These are the activations of a small neural network, seen along a few directions. Each row is one input.
In each table, some parts of the input vary, and every possible input appears once, in random order.
Descriptions start from the smaller parts, as in this example, which fits no table here: one of 5 places around a ring, together with either a single point or one of 9 places around a ring or (one of 2 separate values, together with one of 6 places along a line).
Shared parts are said once, and a part with two or three values counts as separate values.
In the rows, 128 means zero.

Other details of the inputs shift rows strongly along two fixed directions, in all tables alike. That doesn't count.

Rows:
R1: [114 118 178 122 133 109 143 167  74 103 142 187 135]
R2: [141 131 119 126 131 161 128 123 166 159 130  68 117]
R3: [ 82 120 141 142 127 147 134 163  91 157 121 114 106]
R4: [114 137  96 146 120 160 120 117 155 152 102  53 120]
R5: [121 127 140 125 123 160 134 146 133 159 150 109 134]
R6: [124 115 120 125 141  90 136 135 101  77 145 210 160]
R7: [141 124 123 140 118 112 122 132 119 112 119 141 118]
R8: [ 92 115 180 137 138 147 145 175  83 151 136 140 117]
R9: [141 125 130 142 123 131 123 138 132 136 111 106 115]
R10: [178 155 133  82 130  80 114  42 175 112 135 157 136]
R11: [ 93 119 114 133 136 145 131 141 118 141 118 104 141]
R12: [ 97 112 160 139 132 144 141 171  92 156 124 127 110]
R13: [133 148 187 102 129  88 128  76 124 108 144 210 145]
R14: [179 140 130 116 122  98 126 107 142  61 151 196 147]
R15: [ 86 118 176 124 121 153 144 179  90 153 155 135 150]
R16: [120 126 102 129 137 131 130 120 127 113 129 148 136]
R17: [ 98 120 156 129 130 165 138 161 125 169 130  71 129]
R18: [ 73 107 137 148 146 151 143 162  98 156 132 131 136]
R19: [160 125 106 123 123  99 124 118 126  97 129 165 111]
R20: [181 141  78 112 118  79 111  96 145  72 125 156 121]
R21: [167 132  54 146 136 136 107  86 199 140 107  56 133]
R22: [159 124 105 120 120  95 121 122 128 100 122 142 119]
R23: [127 134 102 124 125 124 132 114 128 102 129 149 124]
R24: [156 140  99 136 115 175 111 113 195 182 124  18 129]
R25: [ 61 116 154 152 135 155 139 165  83 139 123 142 146]
R26: [ 95 125 159 142 120 110 133 161  69  98 132 194 128]
R27: [163 142  73 112 120 104 119  90 158  83 121 130 132]
R28: [197 141 105 126 127 105 112  96 165  92 124 131 123]
R29: [103 140 174 108 138 141 130  89 144 189 129 104 118]
R30: [143 122 107 132 126 143 119 135 154 168 101  42 106]
Each input here is: one of 3 separate values, together with either a single point or one of 9 places along a line.
- Changing only the choice among 3 separate values turns R11 into R25. The same change can be made to R6. Which row results? => R21
- Start at R18 and move only the place on the line of 9, one step at a time. The first step leads to R16. Which rows follow, in order? => R23, R3, R19, R12, R8, R2, R5

Rows:
R31: [ 99 117 153 149 123 134 132 168  88 133 120 135 121]
R32: [ 71 113 155 133 141 152 144 156  99 159 136 128 145]
R33: [105 117 155 144 125 147 139 174  97 132 136 137 129]
R34: [ 64 117 155 138 140 146 142 149  93 157 122 127 130]
R35: [ 82 123 146 141 134 162 138 145 116 156 132 114 143]
R36: [134 142  76 135 125 161 110  91 190 166 101  23 126]
R37: [137 136 114 126 128  96 124  99 127  84 130 187 145]
R38: [165 152 118 111 128 144 108  67 204 182 116  37 114]
R39: [164 128 109 123 128  95 124 122 123  85 126 167 117]
R40: [160 134 116 125 115  99 124 128 120  70 134 175 134]
R41: [179 131  84 116 124 111 118 111 156 113 126 116 110]
R42: [ 77 118 140 128 137 150 139 142 109 166 130 112 128]
R43: [170 125 111 119 128 100 127 130 131  87 141 167 133]
R44: [185 139 160 104 117  94 124 109 138 103 141 167 117]
- Changing only one part turns R41 into R42. The same change can be made to R31. Which row results? => R37
- What is each input in this table made of? => one of 2 separate values, together with either a single point or one of 6 places around a ring
- Change only the choice among 2 separate values in R34. List by row number the other rows that result. => R39

Rows:
R45: [114 119 147 138 132 146 133 135 133 159 121 100 129]
R46: [141 132 127 128 121 102 119 114 120 114 122 158 120]
R47: [163 134 130 106 122 113 125 122 138 114 147 145 126]
R48: [ 64 121 166 137 133 156 143 157  97 166 134 112 133]
R49: [152 132  93 144 110 137 118 130 152 109 119 102 132]
R50: [139 140 107 121 129 133 123 106 156 137 124  93 118]
R51: [ 75 116 151 152 116 167 142 192  84 147 123 105 133]
R52: [119 130 152 126 125 125 134 135 111 124 121 138 119]
R53: [ 98 104 107 148 136 149 133 179 102 144 114  87 117]
R54: [ 97 118 154 122 122 117 135 154  82 132 128 153 119]
R55: [113 123 168 119 127 125 143 155  97 129 158 173 130]
R56: [178 133  85 112 132 105 124  82 171 104 134 139 129]
R57: [161 134 128 112 118  75 124 114 110  77 132 199 127]
R58: [167 141  84 112 127 104 117  75 170 102 135 137 137]
R59: [166 137  93 114 129 121 117  95 177 134 119  90 131]
R60: [ 94 131 175 133 131 127 137 147  88 120 135 172 136]
R61: [159 141 141 117 124  87 125 108 124  69 140 200 140]
R62: [158 129 132 126 128 125 123 116 149 125 130 125 125]
R63: [123 131 113 129 128 146 128 115 150 156 114  76 105]
R64: [ 71 125 169 136 135 147 140 149  91 150 135 141 138]
R65: [137 112 122 144 131  92 133 161  88  63 134 207 138]
R66: [111 126 135 129 125 120 128 131 104 136 123 145 117]
R67: [129 128 125 138 118 132 117 124 140 160 106  77 109]
R68: [102 125 139 128 127 152 131 139 125 160 112  81 108]
R69: [ 87 125 169 134 132 126 135 139  90 125 138 176 149]
R70: [108 110 111 148 140 123 135 166  88 104 127 164 128]
R71: [105 125 178 123 130 129 141 158  87 131 154 183 133]
R72: [125 120 152 114 132 124 137 142 106 118 143 161 129]
R73: [148 128 107 120 113 100 131 140 103  49 146 208 146]
R74: [136 133 144 114 127  94 131 117 109  85 143 199 152]
R75: [176 138  43 132 113 136 113 100 186 110 120  76 123]
R76: [ 79 112 168 133 136 161 146 166  97 172 138 115 121]
R77: [111 127 157 131 126 118 130 129 111 117 136 163 147]
R78: [ 69 124 185 142 132 145 139 156  85 147 134 147 141]
R79: [ 89 130 152 139 130 172 130 152 128 194 108  36 115]
R80: [110 122 141 140 136 150 132 130 132 163 120 100 128]
R81: [ 73 114 159 140 141 164 144 154 104 180 125 105 127]
R82: [ 86 127 148 130 131 166 131 151 121 180 115  58 116]
R83: [120 139 121 130 133 149 123 115 147 157 117  80 118]
R84: [132 135 143 129 125 117 125 116 133 114 132 143 140]
R85: [113 122 191 128 123 123 139 164  90 125 152 178 135]
R86: [140 115 100 142 134 114 129 156 111  98 120 138 126]
R87: [148 127 142 118 130 121 131 128 127 119 136 144 128]
R88: [151 133  97 129 117 104 128 126 114  55 143 208 145]
R89: [144 134 109 124 133 126 119 101 161 136 123 114 135]
R90: [174 142  69 113 134 121 111  72 194 130 120  95 129]
R91: [146 130 129 118 135 120 129 114 131 114 140 162 128]
R92: [112 123 152 137 135 156 130 140 126 165 126 100 122]
R93: [ 90 127 146 138 132 156 134 138 117 164 114  99 111]
R94: [120 130 115 122 128 143 121 114 147 154 121  79 131]
R95: [155 138 135 120 125  91 126 102 121  71 133 207 129]
R96: [166 140 105 129 121 124 114  92 174 126 108  89 110]
R97: [109 131 147 131 128 144 129 133 127 153 122  92 132]
R98: [117 126 113 121 134 140 130 120 149 157 128  96 130]
R99: [154 135 158 118 124 101 129 127 114  94 155 204 137]
R100: [202 144 109 107 120 102 115  96 169 105 140 131 125]
R101: [139 130 106 121 121 110 123 112 134 129 123 126 112]
R102: [155 134 106 134 114 102 125 127 116  54 140 206 147]
R103: [133 125 124 129 133 145 130 123 149 161 116  77 125]
R104: [124 112  79 148 137 137 129 152 129 132 117  93 115]
R105: [171 146  72 119 130 122 107  65 190 127 120  92 131]
R106: [177 146  78 111 125 121 108  75 190 122 120  77 126]
R107: [155 128  96 117 132 135 123 102 168 144 119  80 122]
R108: [146 131  92 112 131 135 118 104 172 150 119  73 127]
R109: [ 78 104 134 166 139 154 136 189  84 150 114 110 123]
R110: [143 130 118 124 129 125 121 110 158 136 123 109 135]
- What is each input in this table made of? => one of 6 places around a ring, together with either one of 2 separate values or one of 9 places along a line
- Changing only the place on the ring of 6 turns R100 into R55. The same change can be made to R74. Which row results? => R58
- Changing only the place on the ring of 6 turns R68 into R96. The same change can be made to R82. Which row results? => R61
- Change only the choice among 2 separate values in R86. List by row number the other rows that result. => R51
- Change only the place on the ring of 6 in R53. List by row number the other rows that result. => R65, R70, R86, R104, R109
- List by row number the other rows that have the place on the ring of 6 in common with R102. => R46, R60, R69, R78, R80, R89, R92, R95, R99, R109
- List by row number the other rows that have the place on the ring of 6 in common with R91. => R64, R66, R70, R71, R81, R83, R88, R90, R93, R105
